Each row below holds a small network's activations on one input, seen along a few directions.
Each table varies a few parts of the input and shows all the possible inputs, shuffled.
Descriptions start from the smaller parts, as in this example, which fits no table here: one of 6 places along a line, together with either a single point or one of 9 places around a ring or (one of 3 separate values, together with one of 8 places around a ring).
Shared parts are said once, and a part with two or three values counts as separate values.

Other details of the inputs shift rows strongly along three fixed directions, in all tables alike. That doesn't count.

A family of inputs:
r1: [ 16  26  15 -28   4   0  -8  -5 -14 -43  -1 -10]
r2: [  9 -14   6  13   5  10 -10   3 -25 -13  23   7]
r3: [-10  29   0 -12  -1 -15   3  10  20   6 -18 -11]
r4: [ 10 -16   6   8  -2  14  -4  -1 -30 -11  19  10]
r5: [ -8  12  -2  -2 -14  -3  -1  25  -3  14   0   6]
r6: [ -3   0  -9 -10  14 -10  -2 -17  20  -4  -6 -13]
r7: [  5   7  -4 -14  16  -6   2 -26  23 -19 -13 -17]
r8: [ -4  25  -9 -13   2 -10  -4  14  23  -1 -18  -7]
r9: [ 14 -16  11   9  -1  16  -2  -7 -29 -17  15  10]
r10: [  9 -37   0  14  15   9   8 -44   7  -3   2  -3]
r11: [  3 -12   9   9   3   6  -5   0 -30  -5  26   5]
r12: [  4  33  19 -30  12 -13 -11  -7 -21 -38  12 -19]
r13: [  0   2  -8 -13   7  -6   5 -19  22  -5 -14 -12]
r14: [  0  22  -4 -19  -8  -4   4   7  18  -1 -26  -3]
r15: [ 11  24  11 -31   0  -1  -7  -2 -17 -36   0  -7]
r16: [ 12 -18   9   5  -8  15  -1  -3 -33 -12  18  12]
r17: [ -3   2  -9  -9  14 -10  -2 -15  22  -3  -8 -13]
r18: [ -7 -12  -6   9   2  -3   5  -5  10  18   1   0]
r19: [  0 -33  -1  22  21   1   6 -37   8   5  13  -7]
r20: [ -2   5  -1  -5  15 -11   2 -19  23  -4  -6 -16]
r21: [-10 -27 -23  16  -2  -1  17 -18  46  36 -25   0]
r22: [ -6  24  -9 -15   1 -10  -5  13  22   1 -18  -6]
r23: [ -1 -34   4  24  18  -1   9 -38   7   9  12  -8]
r24: [ -3  18  14  -4 -17   1  -7  34 -39  -3  19  11]
r25: [  2 -13  14  12   0   5  -3  -2 -35  -3  28   6]
r26: [ -5  11  -8  -4 -11  -2  -5  26   1   9  -3   7]
r27: [-14 -10  -4  24 -26   4   7  34  -8  43   3  21]
r28: [ -2  -9  -6  25 -24  16   4  37  -2  29  -8  26]
r29: [ -7  30  -7  -6 -29   5  -1  54   5  18 -24  18]
r30: [ -9 -19  -7  26  -5   5   6   9   9  34   0  12]
Description of these inputs: one of 5 places along a line, together with one of 6 places along a line.
The inputs of r27 and r16 match in every part but the place on the line of 5. If r12 is changed in the same way as r27 into r16, which row does it become?
> r10
Which other rows does r20 become when the place on the line of 6 takes its other values? List them by row number.
> r5, r11, r18, r19, r30
Which other rows does r14 become when the place on the line of 5 takes its other values? List them by row number.
> r4, r11, r17, r25
Which other rows does r28 become when the place on the line of 5 takes its other values? List them by row number.
> r1, r2, r20, r23

A family of inputs:
r31: [  9 -36  -2  22   1  14  -3  -7 -14   4  15  12]
r32: [  0 -32   3  28  10   8  -2  -9 -16  13  21   8]
r33: [  1  36  -4 -22 -15   1  -7  40  -7 -14 -13   5]
r34: [ -5 -23  -9  25 -15   7  13   8  26  45 -22  18]
r35: [  7 -32   7  23  -3  17   4 -12 -16   8  13  11]
r36: [  2   0   8 -20  20  -9  -8 -33 -13 -31  17 -19]
r37: [ -7  12   7  -7  -8   1  -8  19 -23  -5  10   8]
r38: [  0   4  -5   6 -22   8  -8  40 -10  10  -5  20]
r39: [  4  19  -6 -19   3  -7  -7   1  11 -19 -15  -7]
r40: [-14 -23 -18  22 -17  -2  18   7  23  48 -14   8]
r41: [  9  -5  10 -13   9  -5  -1 -24 -25 -25  24 -11]
r42: [ -6  40   8 -16  -7  -7  -8  36  -2  -4  -5   0]
r43: [  3  24  -7 -28   8 -10  -3 -11  27 -16 -16 -17]
r44: [ -9   4  -1   1 -19   2  -3  33 -12  20   3  15]
r45: [-10  14  -4   6  -5  -3  -2  23  -3  20  -7   6]
r46: [ 15 -18   2 -10  30  -3  -7 -47  -5 -41  11 -18]
r47: [  0 -14  12   8  -4  11  -6  10 -40  -2  31  17]
r48: [ -9 -22 -22  26 -14   9   8   9  30  40 -18  15]
r49: [ -7 -22 -24  19  -4   1  11   3  42  38 -29   8]
r50: [ -2  16   7 -11  15 -10  -3  -9   8 -12   3 -12]
r51: [ -3   7 -15  -6  -6  -6   2  10  36  18 -26   2]
r52: [ -5  -9 -10  -1  10 -11  11 -33  49  13 -33 -14]
r53: [  3 -29   0  16  22  -7  12 -48  17   1  11 -17]
r54: [ -9  42   7 -13  -8  -8  -9  35  -4  -6  -6   1]
r55: [ -6  43  -6 -43   0 -27   4  -3  30 -11 -25 -28]
r56: [ 11 -14   5  11  -8  22  -6  16 -38 -10  27  18]
r57: [ -5  11  -8  -4  -7  -2  13   7  31  18 -32   0]
r58: [  0  15   7  -3   0   0  -8  22 -24   1   9   3]
r59: [  1  22  -8 -22   7  -6  -2  -4  16 -21 -17 -11]
r60: [ 14  -4  15  -5   9   4  -5 -21 -26 -33  11  -2]
r61: [ -4  10   6 -10 -10   0  -8  21 -23  -3  11   6]
r62: [ -2 -33  -1  21  -1   6   3 -14 -19  12  22   9]
r63: [  2  16  10   0 -11  -1  -2  25 -20  -4  12   3]
r64: [  5  12   1  -5 -13   9 -11  26 -20 -11   7  10]
r65: [ 11  -2   2 -14  18   4  -5 -28 -10 -37  13 -14]
r66: [  5  13  12  -3 -17   6  -7  22 -24  -8   1  13]
r67: [-6 -3 -4 16 -6 -4  3  6 11 13  0  1]
r68: [  1 -30   2  26  11   7   1 -12 -18  17  21   8]
r69: [  2  36  -2 -24 -17   1 -11  39  -5 -11 -10   3]
r70: [ -3  14   7   0  -2   0 -11  24 -22  -4  10   6]
r71: [ -7 -21 -11  25 -15   9  15   6  27  44 -21  14]
r72: [  8  -2  15   0  11  -3  -3 -17 -27 -29  27 -12]
r73: [  0  39   7 -22 -19   4  -1  34  -8 -10 -14   3]
r74: [-14  16 -13  -4   3 -17   6   3  49  21 -26 -14]
r75: [  3   4  -4   4 -21   9  -7  40  -9  12  -4  20]
r76: [  0   8   3   6 -22  13   4  35 -14  11  -9  20]
r77: [  3  20   4 -18   1  -7   0  -2   8 -16 -20  -8]
r78: [ -5  19  -1 -26   5 -14  -3  -6  11  -7  -5 -12]
r79: [  1   5  -7   5 -19  13  -2  40 -11   9  -5  19]
r80: [  5 -33 -11  12  22   6   7 -49  17  -8   5 -11]
r81: [ 12  -4  16  -7   8   7  -5 -22 -25 -31  16  -6]
r82: [-11   0 -11 -12  15 -18   4 -34  35   3 -15 -20]
r83: [ 14  -3  15 -14  15  -1  -4 -31 -10 -31   7 -12]
r84: [-12  14 -10  -1   2 -12   3  10  33  26 -21  -3]
r85: [-14 -22 -17  20 -14  -2  14   7  25  51 -12  12]
r86: [  5 -33  -1  12  21   4  12 -51  13  -6  -3 -10]
r87: [  3  14   9   1 -11  -1  -6  25 -17  -6  14   4]
r88: [ -2  22   1 -13   4 -15  -3  -1  14 -14  -4 -16]
r89: [-11  -2 -13   6  12 -19  15 -30  49  16 -21 -21]
r90: [  5  -3  16  -2  21  -1  -8 -19 -20 -27  25 -11]
r91: [  8 -31   7  22  -3  17   5 -14 -15   9  15  13]
r92: [  9  11   2  -7 -10   6  -9  28 -20 -10   4  14]
r93: [ -2 -16  -5  18 -10   6   9   7  13  26 -19  13]
r94: [  6  13   1  -7 -12  12  -5  25 -19 -10   8  11]
r95: [  5  20   5 -20   2  -7   0  -2   9 -14 -18  -8]
r96: [ -4  20  -2 -23  -1 -16   3  -5   6 -10  -7 -16]
r97: [ -6  24  -6 -27  33 -27   0 -38  36 -14 -22 -37]
r98: [  8  -4  13  -3  18  -2  -9 -19 -18 -27  28 -12]
r99: [ -5 -39  -3  38   5   8   4 -11   0  22  18   8]
r100: [ 15  -7   7 -10  12   7 -10 -18 -20 -32  21  -7]
r101: [-10  36   0 -37   7 -18  -4   0  19 -13 -16 -19]
r102: [  0  23   3 -19   0  -2   3  -5   9 -16 -15 -10]
r103: [-10   9   3  14 -12   4  -4  36  -9  17   2  15]
r104: [  8  -3  13  -5  22  -2 -11 -20 -22 -25  24 -11]
r105: [ -2  13  -9  -3 -15   8   0  30   3   7  -9   9]
r106: [ -2 -13  -5  13  -6   9  13  -5  16  21 -12   5]
r107: [ -4  19  -1 -26   3 -15  -1  -5   8  -7  -6 -15]
r108: [  6 -31   4  26  -1  17   7 -13 -18   4  10  14]
r109: [ -9  23  -1 -31  14 -17  -1 -15  23 -10 -13 -20]
r110: [-10 -17 -10   9  -4  -4   8  -4  13  26  -5   1]
r111: [-11 -17 -11  10  -5  -4   8  -5  13  25  -5   1]
r112: [ -4   8   1  13 -20   2  -2  38  -8  15   5  12]
r113: [  2  36   9 -21 -19  -2  -7  35  -8  -8 -16   6]
r114: [ -3  23   2 -15   9 -14  -3  -2  16  -9  -2 -14]
r115: [ 10 -33   7  23   0  14   5 -12 -16   7  10  15]
r116: [  9 -34  -5  22   3  17   3  -8 -14   3  16  14]
r117: [-10  19   1 -23   8 -12  -3  -6   9 -10  -7 -13]
r118: [ 10 -11  15  12 -12  22   0  11 -41  -7  23  19]
r119: [ -1 -27  -1  21  17   2   2 -19  -8  14  13  -2]
r120: [  2 -10  11  19   0  10 -11  13 -41  -3  29  15]
r121: [  7  12   0  -6 -10  10  -6  28 -21 -12   4  11]
r122: [-17 -17 -15  33  -8   0   9  11  30  45 -10  11]
r123: [ 11  -1  14  -6   8   9  -1 -24 -25 -33  16  -5]
r124: [ -1 -34  -6  11  14  -6  11 -48   7   2  10 -13]
r125: [  3 -31   6  30   1   6   7  -9 -16  10  23   4]
r126: [ -6  -5 -11   0   8  -8  13 -35  49  14 -31 -15]
r127: [  4 -31  -1  16  23  -7   7 -47  20  -2  13 -16]
r128: [ 14  -7   7  -7  11   4 -13 -18 -22 -34  18  -4]
r129: [  1   8   3   5 -22  12   5  34 -13  13  -7  21]
r130: [  3   2 -10  -6   0  -2   0   7  16   3 -16   1]
What is each input in this table made of?
> one of 5 places along a line, together with either one of 4 places along a line or one of 6 places along a line or (one of 2 separate values, together with one of 5 places around a ring)
The inputs of r66 and r113 match in every part but the place on the line of 5. If r54 is changed in the same way as r66 into r113, which row does it become?
> r90
The inputs of r77 and r115 match in every part but the place on the line of 5. If r111 is changed in the same way as r77 into r115, which row does it become?
> r85
Which other rows does r127 become when the place on the line of 6 takes its other values? List them by row number.
> r50, r53, r68, r84, r114
Which other rows does r95 become when the choice among 2 separate values takes its other values? List them by row number.
> r130
Which other rows does r64 become when the choice among 2 separate values takes its other values? List them by row number.
> r81
Which other rows does r76 become when the place on the line of 5 takes its other values? List them by row number.
> r57, r86, r108, r129
Which other rows does r63 become when the place on the line of 6 takes its other values? List them by row number.
> r42, r58, r87, r98, r104
Which other rows does r79 become when the place on the ring of 5 takes its other values? List them by row number.
> r31, r49, r69, r105
